Each row below holds a small network's activations on one input, seen along a few directions.
In each table, some parts of the input vary, and every possible input appears once, in random order.
A made-up example of a description, with smaller parts first: one of 4 places along a line, together with either a single point or one of 9 places along a line or (one of 3 separate values, together with one of 8 places around a ring).
Shared parts are said once, and a part with two or three values counts as separate values.
In the rows, zero is written as 128.

Other details of the inputs vary at random and push rows far along two fixed directions, the same in every table; ignore that.

A family of inputs:
r1: [104 156  71 188 191 113  66 121 155 107 104]
r2: [146 108 114 158 150 114 120 116 101  94  99]
r3: [159  88 107 140 111 121 105 133 121  99 112]
r4: [115 116  87 146 163 106  90 140 133  81 131]
r5: [114 112  91 153 162 107 101 129 133  86 119]
r6: [121 150 116 126 144 138 157 117 131 163 176]
r7: [184  62 167 113  47 116 110 114 109 117  74]
r8: [186  45 171 115  34 130 113 105 111 116  95]
r9: [109 160 123 112 145 127 145 141 156 159 152]
r10: [150 101 110 150 135 118 114 124 107  96  99]
r11: [116 149  73 186 183 119  59 131 166 108 113]
r12: [ 94 118  83 147 185 122  88 136 144  77 133]
r13: [132 161 109 116 129 138 147 152 152 146 179]
r14: [134 159 116 119 133 134 145 147 154 147 183]
r15: [112  96 135 134 131 129 100 119 116  87  96]
r16: [ 98 132  75 158 183 112 103 136 108  75 115]
r17: [141 156 184 123  77 148 117 119 158 199  94]
r18: [131  90 133 125  95 110  98 125 109  95  98]
r19: [139 122 180  88  67 132 133 138 143 171 147]
r20: [143 111 100 148 129 121 117 133 109  76 108]
r21: [ 87 162 134 108 150 152 145 137 137 152 146]
r22: [127 172 133 127 148 133 164 132 129 148 160]
r23: [102 173 141 116 155 125 153 131 125 157 144]
r24: [150 106 119 151 142 114 121 117 102  96  89]
r25: [106 123  86 147 170 100  96 130 121  81 122]
r26: [ 90 120  77 154 194 122  87 135 141  75 143]
r27: [148 129 176 108  91 145 171 107 114 176 132]
r28: [174  82 168 127  68 117 123 114 101  93  78]
r29: [126 146 108 124 136 147 154 128 137 161 182]
r30: [156 127 166  98  78 134 151 127 133 179 138]
r31: [192  55 167 112  41 121 105 123 120 116  83]
r32: [134 133 188  90  73 134 147 131 124 173 126]
r33: [110 162 130 120 150 135 151 141 146 159 147]
r34: [ 79 138  85 163 219 118 105 121 118  70 116]
r35: [150  87 122 144 116 126 122 107 100 100 101]
r36: [ 90 158 135 103 149 138 135 132 151 153 155]
r37: [151  82 121 138 107 121 116 104 108 103 111]
r38: [143  83 142 131  91 123 110 128 114  98  74]
r39: [ 89 164 150 116 161 143 148 124 132 153 148]
r40: [ 78 128  71 153 195 122  94 129 128  73 130]
r41: [135 161 114 114 134 133 145 150 157 147 177]
r42: [145 122 157 102  76 146 160 113 121 176 149]
r43: [131 166 118 120 152 136 158 139 134 165 146]
r44: [153  70 146 127  80 117  97 129 136 102  99]
r45: [102 162 129 112 143 122 138 136 139 157 165]
r46: [159  89 110 144 120 116 103 129 125 100 118]
r47: [109 168 138 122 158 130 158 134 140 159 138]
r48: [145  89 117 152 124 127 121 105  99  97 110]
r49: [144 106 100 142 118 114 110 130 117  79 118]
r50: [179  75 165 118  52 121 117 122 107  95  77]
r51: [109 117  77 151 164 111  91 143 127  78 134]
r52: [128 169 122 122 141 136 158 141 136 148 163]
r53: [134 128 170  91  72 137 147 135 144 173 128]
r54: [128 166 114 122 148 142 160 141 128 164 148]
r55: [116 130 199  88  81 153 152 119 122 167 115]
r56: [126 168 125 127 154 138 166 132 121 164 145]
r57: [113 154 116 115 138 137 140 152 161 157 163]
r58: [110 166 128 116 151 134 152 144 148 159 141]
r59: [108 165 140 125 157 131 157 132 138 159 145]
r60: [128 167 116 114 137 128 151 141 146 148 168]
r61: [108 125  90 165 183 114 115 128 115  79 103]
r62: [131 136 197  95  81 130 153 122 116 172 123]
r63: [112  92 133 129 124 121  94 117 124  90 107]
r64: [127 161 111 118 141 134 152 138 135 165 158]
r65: [133 136 186  86  75 134 147 133 126 172 120]
r66: [124 174 127 124 144 138 167 136 126 147 156]
r67: [116  95 140 127 124 128 101 120 117  89  87]
r68: [120 156 114 127 145 149 166 123 120 162 162]
r69: [141  95 121 159 138 123 127  99  94  95 110]
r70: [128 144 113 126 141 143 152 125 141 161 185]
r71: [124 117 182  80  67 154 132 137 149 167 138]
r72: [145 106 105 145 125 109 109 126 121  81 124]
r73: [110 191 143 152 154 139 123 115 155 184 117]
r74: [ 98 172 137 118 150 131 155 134 120 156 146]
r75: [127 104  96 145 148 112  97 139 145  87 117]
r76: [169  62 170 132  60 132 131  94  82 110  78]
Description of these inputs: one of 4 places along a line, together with either a single point or (one of 3 separate values, together with one of 6 places along a line).
- Changing only the place on the line of 4 turns r29 into r76. The same change can be made to r3. Which row results? => r56
- Changing only the place on the line of 4 turns r46 into r2. The same change can be made to r19. Which row results? => r62
- Which other rows does r51 become when the choice among 3 separate values takes its other values? List them by row number. => r4, r19
- A walk changes only the place on the line of 6. It starts at r40 and steps to r18. List the rest of the walk in order. => r53, r49, r64, r42
- A walk changes only the place on the line of 4. It starts at r55 and steps to r21. List the rest of the walk in order. => r40, r71

A family of inputs:
r77: [ 93 180 113 130 178 135 145 135 141 152 157]
r78: [ 96 134  76 167 196 113  94 129 127  76 116]
r79: [102 183  86 136 190 134 152 140 142 150 180]
r80: [155 128 169  99  77 141 161 125 126 169 141]
r81: [100 167 115 126 167 134 145 134 138 152 158]
r82: [158  73 153 129  77 121 109 115 106  99  82]
r83: [157 125 173  96  70 138 159 126 127 170 138]
r84: [139  98 102 151 137 117 107 122 114  85 111]
r85: [119 153 156 109 119 137 145 131 137 165 134]
r86: [ 98 171 118 129 166 132 132 137 147 149 148]
r87: [104 168 116 127 164 133 145 134 139 152 157]
r88: [156  85 122 137 106 119 119 120 106  92 108]
r89: [140 133 162 103  94 140 152 128 131 165 135]
r90: [184  42 169 108  24 120  99 123 116  98  87]
r91: [103 123  83 163 179 113  84 130 133  77 112]
r92: [106 163 131 118 143 135 129 139 155 160 146]
r93: [142  85 141 136 101 119 103 116 110  96  87]
r94: [127  96 122 145 125 115  85 124 128  88  91]
r95: [117 154 146 110 128 139 151 131 138 167 148]
r96: [101 182  69 131 193 132 146 153 158 144 203]
r97: [101 161 122 125 153 132 124 138 151 149 144]
r98: [135 147 138 112 119 137 157 131 131 162 157]
r99: [157 120 169  96  70 138 158 127 123 165 135]
r100: [156  78 124 144 103 115 102 118 108  84  93]
r101: [167  68 148 129  75 121 115 113 103  96  92]
r102: [113 155 143 118 132 135 134 133 144 155 136]
r103: [119 150 152 108 119 139 150 128 135 166 144]
r104: [152  97 120 136 113 119 125 123 110  99 116]
r105: [141  90  99 156 136 113  99 120 109  75 102]
r106: [146 135 154 105  97 139 159 128 128 164 148]
r107: [139  95 117 146 124 116 105 121 111  86  97]
r108: [118 163  99 129 165 131 156 137 132 143 171]
r109: [139  95  92 160 145 112 101 121 111  72 107]
r110: [ 98 130  80 165 191 115  92 129 127  77 114]
r111: [123 141 168 104 103 140 144 127 133 164 127]
r112: [130 133 175  98  84 140 131 131 147 170 123]
r113: [142  94 111 146 126 119 108 121 113  89 108]
r114: [106 164 140 115 139 137 138 135 146 163 143]
r115: [ 86 153  59 174 225 113 104 131 125  78 130]
r116: [160 115 180  95  60 141 157 122 123 170 132]
r117: [106 132  96 154 176 119 110 127 123  94 116]
r118: [132  97 136 141 117 120 103 118 114  94  88]
r119: [150  94 121 135 113 120 124 122 109  98 115]
r120: [ 93 167 106 132 174 133 123 139 153 142 150]
r121: [134 140 157 105 103 141 153 130 132 165 137]
r122: [139 101 113 147 132 117 109 123 114  90 103]
r123: [117 149 157 109 115 138 137 132 143 163 131]
r124: [141 134 163 104  92 140 152 128 131 166 134]
r125: [121 118 107 148 152 118 111 124 120  99 114]
r126: [141 139 134 113 115 133 155 132 127 153 151]
- What is each input in this table made of? => one of 2 separate values, together with either a single point or (one of 3 separate values, together with one of 8 places along a line)

A family of inputs:
r127: [136  96 145 130  99 122 101 121 124 108  95]
r128: [144 115 146 121 103 130 137 123 117 132 121]
r129: [120 128 156 108 106 132 128 132 136 144 125]
r130: [132 100  89 163 158 111 107 118 104  70 108]
r131: [140 110 149 118 100 129 133 123 118 126 115]
r132: [117 136 105 146 158 123 112 130 135 114 125]
r133: [120 146 118 131 147 133 137 131 132 137 140]
r134: [ 86 197  72 146 219 133 149 142 146 145 181]
r135: [131 103  89 163 159 111 104 120 106  70 108]
r136: [133 133 153 117 104 133 129 128 139 153 124]
r137: [150  82 137 139  98 116  97 119 114  92  82]
r138: [132 150 152 105 113 142 165 128 130 175 153]
r139: [100 146 115 128 159 128 123 136 139 126 140]
r140: [132 113 153 118  99 131 116 125 132 132 111]
r141: [128 148 157 101 109 142 161 131 132 169 147]
r142: [132 148 156 107 104 137 145 132 140 171 137]
r143: [141 124  84 136 143 122 133 139 131 111 164]
- What is each input in this table made of? => either a single point or (one of 2 separate values, together with one of 8 places along a line)
- Which other rows does r139 become when the choice among 2 separate values takes its other values? List them by row number. => r129
